Each row below holds a small network's activations on one input, seen along a few directions.
In each table, some parts of the input vary, and every possible input appears once, in random order.
Descriptions start from the smaller parts, as in this example, which fits no table here: ring(5) and (point or ring(11) or (values(3) and line(6))).
Shared parts are said once, and a part with two or three values counts as separate values.

Other details of the inputs shift rows strongly along two fixed directions, in all tables alike. That doesn't count.

A family of inputs:
x1: [ -9  10   6  16 -10 -17  12 -24 -11   4  -6]
x2: [ -9  -7  -3 -13   6  21   6  -3  14  13  -6]
x3: [  3   8   6  13 -10 -23  10  -8 -12   5   4]
x4: [ 21 -18  10  17   2  -9 -58  24 -21 -36   1]
x5: [ -1 -13   3  -3   7  12 -13   6   7  -3  -1]
x6: [ -1  21   0  10 -10 -25  21  -8 -14   5  13]
x7: [ -5 -11  -2  -7   6  19  -3   2  17   2  -1]
x8: [ -6   8   6  16  -9 -16   6 -18 -12   2  -6]
x9: [ -7   8   9  19  -8 -19  11 -23  -8   8   0]
x10: [  2  -2  -9 -19   9   7  10  12  19  17   1]
x11: [-7 -8 -4 -9  4 19 -1 -1 12  3 -6]
x12: [ -9   4  -7 -16   5  21   9  -3  20  -1  -4]
x13: [  1  20  -2   6 -10 -22  15  -4 -19   2   8]
x14: [ -5   1  -3 -10   6  16   2   0  20  -7   1]
x15: [  2  -1  -8 -15   6  18  19   8  13   7   9]
x16: [ 27  -9   1   5   2 -22 -48  31 -25 -23  -1]
x17: [ 11  -4  -7 -11   4  12  -2  16  -3  -7   5]
x18: [ -9   9   7  16  -9 -18  12 -23 -12   6  -6]
x19: [  1  -5  -6 -16   3  13   5  10   7   9  -2]
x20: [  0 -11   1  -2   5  12 -13   6   9  -5  -1]
Each input here is: values(2) and (point or line(4) or line(5)).
Q: The inputs of x3 and x19 match in every part but the values(2) part. If x9 is changed in the same way as x3 into x19, which row does it become?
A: x2
Q: Change only the line(4) part in x6. List by row number the other rows that result.
A: x3, x10, x15
Q: Change only the line(4) part in x16. List by row number the other rows that result.
A: x13, x17, x19

A family of inputs:
x21: [ 18  -9   6  12  -8 -23 -24  17 -28  -5   0]
x22: [-12   1   1  -1   0   8   8  -7  12   3   2]
x23: [-11   3  -1  -6   4   2   1  -8  10  13 -10]
x24: [-15  16  10  20 -14 -23  22 -32  -7   7   3]
x25: [ 13 -17  -7 -15   8  20 -34  25  -4 -22  -5]
x26: [ 1  6 -4 -7  3  3 16  3  6  7 11]
x27: [ -8 -18  -5 -28  18  33 -14  18  37   8  -5]
x28: [ 0  6 -6 -8  3  1 15  2  7  7 11]
x29: [ 17   2   5  10  -8 -17 -20  16 -26 -21   5]
x30: [ -6  25   1  14 -17 -27  31 -20 -13   8   3]
x31: [ 16   2   3   8 -10 -19 -23  14 -24 -21   5]
x32: [ -6  15  10  24 -11 -22  28 -32  -6   4   1]
x33: [-4  3 -5 -8  1 11 14 -5 -1  3 -6]
x34: [ 12  17  10  30 -12 -44  -1  -7 -35 -13  13]
x35: [  6 -14  -2  -3   2   3  -9   7 -10   7 -11]
x36: [  3 -11 -14 -34  11  38  -1  29  25   2   3]
x37: [-5  4 -7 -8  0  9 12 -6  2  3 -7]
x38: [-10   3  -1  -4   1  13   7  -9   3   6  -2]
x39: [-14  19   7  20 -12 -18  24 -31 -16   9  -2]
x40: [ 20  -5   2  16  -4 -17 -45  16 -33 -38  -5]
x41: [  0   7  -4 -10  -4   6  16   3   3   6   4]
x42: [-11   2  -2  -5   0  11   6 -10   5   6  -2]
x43: [ -2  -1   2   0   1  10  12 -10  13   1   0]
x44: [ -5   4  -5 -11   3   0   6  -5   7  11 -14]
x45: [-4  3 -5 -9  0 11 13 -7  0  3 -6]
x46: [  0   7  -5 -10   7  -8  10   4  13  15   3]
x47: [  5   0   4  18  -4 -12 -31   3 -22 -22  -1]
x48: [ 0  7 -7 -7  4  1 15  3  8  7 10]
x49: [ 17 -13  -5 -19   9   7 -37  37   5 -12  -3]
x50: [ 3 -5 -3 -5  5 -2 14  6  3 23  6]
x51: [-3 -1  0  1  1  8 11 -9 15  1 -1]
x52: [-11  -1   4   0   1  10  10  -6   9   3   3]
x53: [-11   0   4  -1   0  10   9  -8  10   3   3]
x54: [ -9 -12   5   1   1   5   6  -5   8  20  -2]
x55: [ 17 -32   3  -3  11  15 -36  25   6  -8  -4]
x56: [-3 -1  2 -2  5 -1  5 -8 21  9 -8]
x57: [-1  8 -8 -6  4  1 15  3  9  6 10]
x58: [ -4 -27  -8 -26  17  41 -11  19  20  19  -7]
x59: [-15  20   4  19 -13 -20  21 -32 -13   9  -3]
x60: [-13   1   1   0   1   9   8  -7  13   2   2]
x61: [ 21 -10   9  25  -3 -18 -45  13 -19 -39   2]
x62: [ 14  -6   9  19  -5 -16 -26   1 -13 -26   2]
Q: The inputs of x51 and x37 match in every part but one. If x32 is changed in the same way as x51 into x37, which row does it become?
A: x33
Q: What do these inputs look like to the network?
A: line(6) and (values(2) or line(5))
Q: Change only the values(2) part in x50. List by row number the other rows that result.
A: x46
Q: List by row number the other rows that have the line(6) part in common with x41.
A: x21, x29, x30, x31, x36, x49
Q: Change only the values(2) part in x35. List by row number the other rows that result.
A: x44

A family of inputs:
x63: [-5  3  0  1 -1 -9 28 -8  8 26  3]
x64: [  1   6   1   5  -2 -21  11  -5  -2  17   2]
x65: [  4   5   1  13 -12 -14 -17  -8 -41 -16 -14]
x66: [-6  6 -1 -3 -3 -9 26 -8  7 27  3]
x67: [ -7 -15  -3 -12  12  26 -13   5  18   2  -9]
x68: [ 10 -18   6   6   4   2 -48  15  -7 -25 -10]
x69: [ -3   4   2   0  -1 -11  23  -6   4  24   3]
x70: [  0  -5  -6 -16   8  26  -2  14  20  -9  10]
x71: [ -4 -22  -2 -12  12  32 -14   8  19   0  -7]
x72: [ 18  -6   2   1   4   1 -38  25  -2 -36   8]
x73: [  8  21  -3  10 -14 -18   1  -3 -35 -23   3]
x74: [ -5   7  -2  -5  -1 -11  25  -8  12  26  -1]
x75: [ -3  -1  -5 -11   7  22  13   3  23  -2  10]
x76: [  3  -5  -7 -15  12  23 -10  17  20 -13   9]
x77: [  1  -1  15  28 -10 -23 -17 -15 -24 -12  -6]
x78: [  3  12   8  17  -7 -17   3  -8 -10 -16  11]
x79: [-15  -5   1  -4   1  15   9 -13  12  12  -8]
x80: [  2  15  -8  -5  -9 -14  21  -4 -23  16  -5]
Q: The inputs of x77 and x69 match in every part but one. If x68 is changed in the same way as x77 into x69, which row does it become?
A: x74
Q: What do these inputs look like to the network?
A: values(3) and (point or line(5))
Q: List by row number the other rows that have the values(3) part in common with x73.
A: x70, x72, x75, x76, x78
Q: Change only the values(3) part in x76. List by row number the other rows that result.
A: x64, x67
Q: Change only the values(3) part in x75. List by row number the other rows that result.
A: x63, x71
